Each row below is a small network's average activation on inputs in which a field has the value named, seen along a few directions.
Values that are neighbours, or in one group, have similar rows; names and order tell nothing.
In the rows, 500 means zero.
Random noise pushes rows far along 2 fixed directions. That doesn't count. These rows show it; they differ only by the noise:
[553, 472, 428, 562, 615, 621, 441, 271, 412, 495, 625, 462, 438, 564, 434]
[538, 615, 465, 600, 532, 483, 445, 464, 444, 452, 487, 523, 530, 489, 498]
[546, 500, 450, 509, 593, 602, 493, 334, 409, 494, 609, 498, 501, 598, 452]
[538, 622, 459, 629, 531, 473, 422, 462, 450, 447, 475, 515, 513, 463, 499]


Values of Veki:
y15: [424, 263, 571, 146, 489, 677, 646, 468, 521, 544, 596, 400, 470, 590, 435]
y8: [491, 353, 516, 421, 497, 549, 545, 458, 579, 514, 533, 426, 444, 483, 523]
y4: [507, 411, 511, 511, 480, 503, 478, 470, 560, 508, 504, 435, 408, 431, 488]
y5: [504, 526, 463, 713, 537, 479, 375, 446, 476, 514, 508, 489, 447, 443, 502]
y11: [480, 159, 507, 171, 579, 759, 637, 260, 503, 603, 743, 411, 414, 674, 413]
y1: [442, 319, 497, 399, 502, 594, 455, 408, 579, 498, 499, 351, 321, 384, 448]
y12: [528, 771, 492, 738, 492, 350, 383, 606, 431, 428, 354, 591, 577, 415, 537]
y10: [535, 690, 481, 882, 506, 362, 283, 527, 490, 425, 352, 487, 441, 296, 528]
y13: [509, 362, 477, 427, 558, 593, 566, 405, 474, 579, 640, 508, 503, 652, 508]
y9: [507, 635, 508, 411, 537, 469, 578, 545, 387, 495, 506, 625, 654, 664, 503]
y3: [462, 478, 536, 547, 408, 353, 382, 614, 622, 462, 337, 417, 395, 236, 575]
y6: [504, 506, 484, 647, 457, 416, 373, 538, 583, 500, 401, 464, 370, 315, 507]
y7: [493, 569, 522, 493, 409, 438, 556, 666, 539, 506, 463, 564, 609, 505, 540]
y14: [505, 575, 466, 624, 469, 429, 483, 557, 527, 503, 471, 544, 509, 487, 501]
y2: [499, 412, 447, 600, 510, 517, 442, 407, 552, 538, 536, 442, 347, 462, 439]
The values of Veki form a line.
Fewest steps between y10 and y4? -> 7
Name the neighbours of y14, in listed order. -> y5, y13
Name the neighbours of y11, in listed order. -> y8, y3
Name the neighbours of y15, in listed order. -> y1
Name the neighbours of y2, in listed order. -> y6, y7
